Each row below holds a small network's activations on one record, seen along a few directions.
Each row is followed by the record's values for the fields NOP, GUSAP, BAVON, VEME, TIDUT.
The largest differences between rows may come from other fields.
In the rows, zero is written as 500.
Random noise pushes rows far along 3 fixed directions. That doesn't count. These rows show it; they differ only by the noise:
[551 588 495 560 666 522 404 401 641 498 640 477 527 377 427 580 522 463
 698 572 456 672]
[554 584 475 548 348 795 449 575 440 434 341 369 538 626 560 391 516 469
 605 502 486 477]
[551 581 489 568 549 773 370 473 554 485 471 419 550 477 469 514 531 445
 734 519 547 595]
[438 493 388 458 460 558 449 478 546 483 493 474 501 459 496 498 617 538
 601 557 625 440]
[544 584 473 532 474 518 486 494 537 451 525 437 511 511 513 466 516 494
 565 561 403 551]

[469 430 542 619 519 386 456 519 483 515 513 495 411 489 461 502 339 447
 349 524 405 703]  NOP is gituz, GUSAP is silet, BAVON is ges, VEME is bokud, TIDUT is gumuf
[628 508 555 598 653 392 495 442 583 507 632 493 533 477 430 482 406 402
 467 541 318 721]  NOP is dizi, GUSAP is guv, BAVON is ges, VEME is bokud, TIDUT is gumuf
[516 543 499 551 411 838 466 557 441 472 318 359 547 594 525 410 487 405
 547 460 516 482]  NOP is dizi, GUSAP is guv, BAVON is ges, VEME is lini, TIDUT is gumuf
[475 249 533 446 450 329 549 558 409 523 314 599 469 613 507 440 405 507
 288 463 520 540]  NOP is gituz, GUSAP is silet, BAVON is nozuf, VEME is bokud, TIDUT is gumuf
[386 644 397 610 407 435 537 522 474 509 621 368 356 478 524 461 528 568
 432 646 521 380]  NOP is dizi, GUSAP is guv, BAVON is ges, VEME is bokud, TIDUT is gumuf
[520 707 544 751 320 805 512 638 426 471 395 271 454 614 544 400 397 395
 454 567 405 562]  NOP is dizi, GUSAP is guv, BAVON is ges, VEME is lini, TIDUT is gumuf
[383 620 422 592 335 638 456 536 496 549 471 371 392 458 530 410 541 498
 463 577 653 451]  NOP is dizi, GUSAP is bereb, BAVON is niki, VEME is pib, TIDUT is gumuf
[511 626 499 524 416 287 567 484 445 508 624 460 398 460 513 481 538 488
 466 719 284 495]  NOP is dizi, GUSAP is guv, BAVON is ges, VEME is kez, TIDUT is gumuf
[591 536 627 470 617 662 372 440 465 570 396 521 532 491 398 610 500 414
 687 499 463 580]  NOP is gituz, GUSAP is bereb, BAVON is nozuf, VEME is pib, TIDUT is gumuf
[554 616 514 707 419 372 549 577 400 474 549 392 402 569 529 414 324 479
 319 578 255 666]  NOP is gituz, GUSAP is guv, BAVON is ges, VEME is bokud, TIDUT is gumuf
[387 463 539 424 389 528 456 514 441 556 395 551 455 461 436 587 563 524
 458 570 595 517]  NOP is gituz, GUSAP is bereb, BAVON is nozuf, VEME is fer, TIDUT is gumuf
[514 466 384 368 462 789 555 496 487 453 413 541 632 669 574 430 665 573
 706 332 644 147]  NOP is dizi, GUSAP is guv, BAVON is ges, VEME is pib, TIDUT is sif
[492 674 458 685 758 431 546 378 710 509 806 462 434 353 511 551 442 483
 628 487 486 607]  NOP is dizi, GUSAP is bereb, BAVON is niki, VEME is kez, TIDUT is nov
[390 528 381 485 425 469 594 534 564 459 559 502 470 574 626 421 486 581
 421 459 486 351]  NOP is dizi, GUSAP is silet, BAVON is ges, VEME is kez, TIDUT is sif
[601 643 525 540 450 712 452 545 497 482 455 375 511 525 489 478 525 480
 636 525 449 491]  NOP is dizi, GUSAP is guv, BAVON is ges, VEME is fer, TIDUT is gumuf
[372 443 420 419 525 447 470 410 538 494 544 572 429 365 436 620 685 554
 551 545 687 398]  NOP is gituz, GUSAP is bereb, BAVON is nozuf, VEME is fer, TIDUT is gumuf
[657 680 433 599 471 629 542 502 539 430 526 383 510 581 600 372 492 518
 551 412 402 404]  NOP is dizi, GUSAP is bereb, BAVON is nozuf, VEME is pib, TIDUT is gumuf
[358 523 402 408 495 672 484 430 507 565 534 500 464 364 489 579 671 541
 669 616 760 394]  NOP is dizi, GUSAP is guv, BAVON is ges, VEME is lini, TIDUT is lam
[660 576 632 464 592 666 458 421 483 540 464 519 609 569 458 618 422 455
 662 487 317 676]  NOP is gituz, GUSAP is guv, BAVON is ges, VEME is pib, TIDUT is lam
[484 443 439 345 532 126 590 418 537 494 690 632 487 392 516 518 588 682
 407 569 362 327]  NOP is dizi, GUSAP is bereb, BAVON is nozuf, VEME is bokud, TIDUT is lam
[478 355 453 552 555 329 523 495 573 550 578 514 493 474 426 450 448 465
 353 520 544 618]  NOP is dizi, GUSAP is guv, BAVON is ges, VEME is bokud, TIDUT is gumuf
[574 602 495 579 531 369 494 464 526 480 592 462 493 509 526 466 470 488
 527 578 271 576]  NOP is dizi, GUSAP is silet, BAVON is ges, VEME is pib, TIDUT is gumuf
[531 480 513 546 544 273 450 479 600 555 577 519 470 429 446 499 430 485
 471 583 392 626]  NOP is dizi, GUSAP is silet, BAVON is nozuf, VEME is pib, TIDUT is gumuf
[604 496 602 686 517 831 478 579 458 509 322 360 513 643 566 369 286 382
 468 354 519 712]  NOP is dizi, GUSAP is bereb, BAVON is niki, VEME is bokud, TIDUT is gumuf
[606 455 606 495 552 195 599 469 513 463 596 616 527 455 460 529 405 472
 364 541 278 650]  NOP is gituz, GUSAP is silet, BAVON is nozuf, VEME is lini, TIDUT is lam
[548 680 523 601 338 472 567 559 415 395 470 399 443 581 550 461 506 478
 418 582 345 485]  NOP is gituz, GUSAP is bereb, BAVON is niki, VEME is fer, TIDUT is gumuf
[536 402 528 488 531 784 384 569 440 466 347 506 644 621 502 489 465 461
 628 347 612 540]  NOP is gituz, GUSAP is silet, BAVON is ges, VEME is poze, TIDUT is sif
[470 424 483 480 680 307 556 399 579 522 591 530 522 432 470 547 577 549
 500 494 557 554]  NOP is dizi, GUSAP is bereb, BAVON is niki, VEME is poze, TIDUT is gumuf
[430 512 472 494 547 661 391 450 501 541 488 561 477 426 462 590 533 506
 567 561 724 527]  NOP is gituz, GUSAP is bereb, BAVON is nozuf, VEME is bokud, TIDUT is lam
[522 511 499 631 440 646 440 566 474 500 386 438 465 533 497 495 448 439
 440 416 532 560]  NOP is gituz, GUSAP is bereb, BAVON is nozuf, VEME is kez, TIDUT is gumuf
[354 565 461 447 523 321 415 381 524 586 626 615 426 318 426 677 604 559
 579 710 614 503]  NOP is gituz, GUSAP is bereb, BAVON is niki, VEME is pib, TIDUT is lam
[541 427 500 507 443 292 606 556 494 479 520 462 505 601 524 373 398 483
 250 473 341 531]  NOP is dizi, GUSAP is guv, BAVON is ges, VEME is bokud, TIDUT is gumuf
[295 479 464 379 413 235 534 484 485 567 478 526 389 387 445 572 581 575
 348 641 620 497]  NOP is gituz, GUSAP is bereb, BAVON is niki, VEME is fer, TIDUT is gumuf
[539 411 488 393 449 260 663 544 479 440 435 504 504 636 609 414 525 601
 289 462 384 390]  NOP is dizi, GUSAP is bereb, BAVON is nozuf, VEME is poze, TIDUT is gumuf
[621 540 506 520 558 638 504 514 475 447 363 475 528 539 525 450 421 451
 522 426 486 545]  NOP is gituz, GUSAP is silet, BAVON is nozuf, VEME is lini, TIDUT is gumuf
[412 497 464 247 438 356 532 433 412 524 547 629 516 407 478 645 669 628
 555 688 448 298]  NOP is gituz, GUSAP is guv, BAVON is ges, VEME is lini, TIDUT is lam

Here are new rows. What are their fields?
[290 251 380 249 280 520 460 574 359 566 212 635 422 463 469 498 663 603
 416 559 858 210]  NOP is gituz, GUSAP is silet, BAVON is nozuf, VEME is lini, TIDUT is gumuf
[366 627 329 675 505 264 569 485 617 514 740 428 333 352 560 462 540 568
 388 575 551 509]  NOP is dizi, GUSAP is bereb, BAVON is niki, VEME is kez, TIDUT is gumuf
[696 591 560 599 330 702 564 660 396 448 353 326 550 710 585 359 371 421
 458 476 257 546]  NOP is dizi, GUSAP is guv, BAVON is ges, VEME is lini, TIDUT is gumuf
[597 457 426 571 633 565 492 472 577 506 589 433 518 481 551 478 435 513
 536 361 503 605]  NOP is dizi, GUSAP is guv, BAVON is ges, VEME is bokud, TIDUT is gumuf
[456 480 517 444 409 371 575 505 422 496 393 501 501 562 491 483 444 464
 321 597 375 575]  NOP is gituz, GUSAP is guv, BAVON is ges, VEME is lini, TIDUT is gumuf
[550 280 470 436 422 359 598 593 448 457 301 560 503 681 596 418 412 509
 288 376 479 503]  NOP is gituz, GUSAP is silet, BAVON is nozuf, VEME is kez, TIDUT is gumuf
[338 346 481 484 575 438 425 422 565 621 593 563 468 297 390 651 505 490
 475 543 857 578]  NOP is gituz, GUSAP is bereb, BAVON is niki, VEME is bokud, TIDUT is lam
[474 429 358 550 526 146 572 507 582 461 634 531 447 493 525 471 444 573
 231 486 439 532]  NOP is gituz, GUSAP is silet, BAVON is ges, VEME is bokud, TIDUT is gumuf
[559 540 493 567 618 379 501 455 599 498 601 512 491 377 441 504 447 477
 484 548 449 629]  NOP is dizi, GUSAP is silet, BAVON is nozuf, VEME is lini, TIDUT is gumuf
[588 462 583 542 420 774 416 599 416 500 298 431 555 604 474 506 421 435
 547 388 483 633]  NOP is gituz, GUSAP is guv, BAVON is ges, VEME is fer, TIDUT is gumuf
[478 433 446 339 429 542 492 503 445 507 462 553 539 463 511 531 602 621
 595 543 491 333]  NOP is dizi, GUSAP is guv, BAVON is ges, VEME is lini, TIDUT is lam
[386 542 616 457 460 518 406 487 482 588 478 557 495 419 400 614 582 513
 627 697 570 510]  NOP is dizi, GUSAP is bereb, BAVON is niki, VEME is fer, TIDUT is lam
[315 354 440 234 267 530 466 495 408 597 402 578 474 469 469 570 706 628
 510 637 702 185]  NOP is dizi, GUSAP is guv, BAVON is ges, VEME is pib, TIDUT is lam
[430 640 459 628 489 578 378 486 468 534 524 458 399 388 487 590 545 479
 609 635 573 554]  NOP is gituz, GUSAP is bereb, BAVON is niki, VEME is kez, TIDUT is gumuf
[623 584 674 671 565 799 320 537 497 556 394 390 524 527 417 472 310 338
 601 567 434 734]  NOP is dizi, GUSAP is silet, BAVON is nozuf, VEME is bokud, TIDUT is gumuf
[556 401 482 465 395 426 616 560 473 453 474 516 552 615 610 387 498 576
 337 413 473 357]  NOP is dizi, GUSAP is bereb, BAVON is nozuf, VEME is bokud, TIDUT is lam
[310 415 378 390 259 342 565 598 409 499 411 537 319 511 472 490 576 590
 302 575 641 375]  NOP is gituz, GUSAP is guv, BAVON is ges, VEME is fer, TIDUT is gumuf
[506 659 488 631 362 641 423 534 408 483 421 399 420 522 511 451 504 474
 527 542 513 432]  NOP is gituz, GUSAP is bereb, BAVON is niki, VEME is pib, TIDUT is gumuf
